Each row below holds a small network's activations on one input, seen along a few directions.
Each table varies a few parts of the input and shows all the possible inputs, shuffled.
A made-up example of a description, with smaller parts first: one of 4 places along a line, together with either a single point or one of 9 places around a ring or (one of 3 separate values, together with one of 5 places around a ring).
Shared parts are said once, and a part with two or three values counts as separate values.
In the rows, zero is written as 128.

Other details of the inputs shift rows strongly along two fixed directions, in all tables alike. That doesn't count.

A family of inputs:
x1: [149 102 117 130 137 135 113 109  99 139 116]
x2: [151 152  93 109 160 107 116 152 124 152 128]
x3: [102 112 210 155  50 137 152  79 173  65 141]
x4: [123 166  76  97 159  98 132 180 128 156 152]
x5: [135 133 204 146  77 143 139  68 172 109 111]
x6: [129 147  77  85 172 111 127 213 102 165 178]
x7: [141 120  90 134 160 110 109 143 100 116 117]
x8: [ 41 170 112  99 102  99 178 219 169 108 217]
x9: [153 114 231 164  59 154 133  23 175  96  85]
x10: [124 138 145 131 106 129 135  97 153 128 118]
x11: [136 106  94 150 149 124 109 110 100 115  97]
x12: [135 100 174 141 104 158 127  81 127 124 112]
x13: [156  68 135 199 130 165  95  28  97 106  29]
x14: [127 138 228 136  48 132 154  63 195  94 136]
x15: [163 114  88 113 176 125 103 150  83 159 125]
x16: [101 169 150 107 104 120 153 150 174 135 161]
x17: [147  93 122 166 130 133 104  76 104 102  78]
x18: [ 90 120 152 145  97 132 144 122 151  95 137]
x19: [117 136  92 127 156 116 123 164 111 121 130]
x20: [160 126 126 118 155 144 117 149 103 149 125]
x21: [158 111  53 124 207 140  93 157  60 182  94]
x22: [108 127 124 128 116 107 136 141 135 101 152]
x23: [109 127 132 111 125 137 139 155 128 146 161]
x24: [136 118 206 165  74 160 133  36 169 113  77]
x25: [125 183 134  89 127 112 149 196 161 138 173]
x26: [114 119 120 111 124 124 137 139 121 138 156]
x27: [ 84 182 175  97  77 112 172 161 196 117 190]
x28: [100 134 197 134  66 136 159 125 174  73 156]
x29: [138 145  90 123 161 124 119 141 120 158 104]
x30: [146 153  90 110 157 108 117 147 121 150 123]
x31: [ 87 146  76  85 150 116 151 214 115 161 192]
x32: [170  76 103 156 163 155  91  72  71 153  63]
x33: [162 107 116 133 163 145 104 119  90 153 104]
x34: [180  96  68 161 204 135  74 115  58 136  49]
x35: [138 102  72 156 169 128 100 114  85 126  83]
x36: [ 73 158 136  74  94  96 171 201 163 128 239]
Each input here is: one of 3 separate values, together with either a single point or one of 11 places around a ring.
Q: The inputs of x13 and x31 match in every part but the choice among 3 separate values. If x11 is changed in the same way as x13 into x31, which row does it become?
A: x26
Q: Which other rows agree with x30 in the choice among 3 separate values? List them by row number.
A: x2, x4, x5, x9, x10, x14, x16, x24, x25, x27, x29

A family of inputs:
x37: [107 147  80  87 141 115 144 180 117 162 176]
x38: [130 133 183 108  80 135 147 134 162 109 175]
x39: [ 99 162 176 118  88 132 153 123 184 117 143]
x40: [179  78 183 160 107 165 107  54 104 106  86]
x41: [ 84 149 167 122  82 137 163 134 166 101 149]
x42: [163 113  73 147 173 122  89 102  83 138  76]
x43: [189 124  90 153 185 127  84 115  98 144  55]
x44: [157 121  73 147 184 148  97 103  88 165  54]
x45: [119 149 174 132  86 118 145 136 178  89 151]
x46: [192 106  94 156 189 121  78 121  81 125  61]
x47: [181 108  89 161 187 127  85 127  78 123  66]
x48: [118 159 110  89 151 117 131 180 131 172 164]
x49: [159  96 165 180 111 149 117  52 119  91  60]
x50: [116 154 182 122  90 135 149 136 178 102 152]
x51: [130 138 120  96 157 115 127 190 113 151 175]
x52: [ 84 142 150 122  79 112 159 108 166 106 164]
x53: [109 144 185 124  90 131 152 137 168  94 157]
x54: [145 113 172 138 103 115 126  99 137  84 129]
x55: [166 108  95 139 177 148  95  98  88 190  72]
x56: [138 130  86 118 172 136 110 148  92 172 125]
x57: [123 159 101  82 143 110 134 184 131 159 173]
x58: [ 94  94  57 150 172 140 113 157  78 119 106]
x59: [ 90 128 168 118  85 140 158 107 157 143 162]
x60: [119 129 151 139  94 123 134  77 157 120 117]
x61: [111 160 179 122  90 135 153 129 181 113 146]
x62: [111 133 157 147  99 146 136  93 152 117 110]
x63: [117 159 106 106 156 118 137 201 123 130 158]
x64: [135 147  66 135 175 114 110 156 103 141 108]
x65: [157 132  79 120 183 106 102 169  81 123 127]
x66: [175 103  79 144 181 122  93 111  67 128  76]
x67: [143 131 167 137 100 121 127  91 153 103 120]
x68: [ 81  88  64 119 144 121 136 190  89 121 178]
x69: [101 163  72 112 148 100 140 182 133 145 150]
x70: [139 151  77 118 177 124 117 149 119 171 102]
x71: [154 101 181 128  96 137 130 102 132 107 139]
x72: [102 158 169 128  84 114 149 123 185 104 143]
x73: [116 138 106  97 152 124 141 186 106 157 171]
x74: [121 138  96  89 142 116 146 193 106 141 182]
x75: [113 168  83 110 149  96 139 178 147 151 145]
x76: [123 132 191 115  90 139 144 129 163 126 168]
x77: [ 57  91 137 165  81 121 151 127 146  64 152]
x78: [ 88 144 159 132  78 118 158 134 166  87 148]
x79: [115 171  90  91 152  87 129 182 138 139 166]
x80: [177 117  74 141 182 116  89  92  92 159  68]
x81: [111 160  93 103 154 121 146 194 121 136 152]
x82: [ 58  84 134 154  82 117 148 116 137  62 166]
x83: [160  88 164 162 101 164 111  38 113 123  77]
x84: [148 112 162 167 111 166 116  38 142 136  50]
x85: [136 155 105  86 144 114 135 186 130 154 173]
x86: [152  92 160 167 106 143 107  39 113  91  66]
x87: [ 81  55 150 164  99 161 133  89 112 103 130]
x88: [182  98 175 164 112 140  98  47 128  93  73]
x89: [150  84 178 161 109 170 111  45 109 129  72]
x90: [ 91 152 157 133  78 118 158 117 187 116 143]
x91: [124 137 117 100 155 123 129 189 108 151 174]
x92: [102 135 178 115  87 135 156 108 170 150 159]
x93: [130 156 115  93 152 120 132 185 129 167 165]
x94: [112 141  89  87 141 116 140 192 108 143 173]
x95: [176 108  83 134 172 142  96  99  86 177  75]
x96: [136 115 165 127  90 139 138  80 152 139 127]
Q: Describe the family of inputs behind these rows.
A: one of 5 places around a ring, together with either a single point or one of 11 places around a ring
Q: The inputs of x56 and x64 match in every part but the place on the ring of 5. If x89 is changed in the same way as x56 into x64, which row does it become?
A: x78
Q: The inputs of x76 and x38 match in every part but the place on the ring of 5. If x48 is changed in the same way as x76 into x38, which row does it become?
A: x57
Q: Which other rows agree with x39 in the place on the ring of 5? List them by row number.
A: x41, x44, x50, x53, x58, x61, x62, x63, x70, x81, x84
Q: A walk changes only the place on the ring of 11. It starts at x42 and steps to x52. List the rest of the walk in order.
A: x60, x80, x79, x67, x88, x54, x65, x66, x86

A family of inputs:
x97: [156  97 151 186 133 151  94  28 132 131  33]
x98: [125 141 199 151  97 161 138  91 166 120  97]
x99: [148 164 113 106 143 136 133 139 126 157 114]
x100: [109 171 160  91  95 100 161 182 159  92 197]
x101: [105 142 149 127  97 100 143 140 178 105 162]
x102: [163 135 155 141 135 139 118 128 135 118 101]
x103: [147  86 134 176 136 168 106  87  92  85  56]
x104: [144 128  69 109 206 137  99 176  80 199 117]
x105: [148 150  39 103 187  70 105 182  97 135 147]
x106: [150 127 121 141 117 126 120  61 136 142  81]
x107: [100 136 156  85  91 107 158 169 147 114 223]
x108: [ 87  83 106 136 128 143 139 144  93 123 152]
x109: [155 136  59  87 180 129 113 155  80 201 127]
x110: [ 58 110 132 158  77 118 154 107 151  73 146]
x111: [125 113 177 123  97 135 138 130 149 125 167]
Q: The inputs of x101 and x102 match in every part but one. If x97 is changed in the same way as x101 into x102, which row does it become?
A: x98
Q: Describe the family of inputs behind these rows.
A: one of 3 separate values, together with either a single point or one of 4 places along a line
Q: A walk changes only the place on the line of 4. It starts at x107 and steps to x111. List the rest of the walk in order.
A: x104, x109
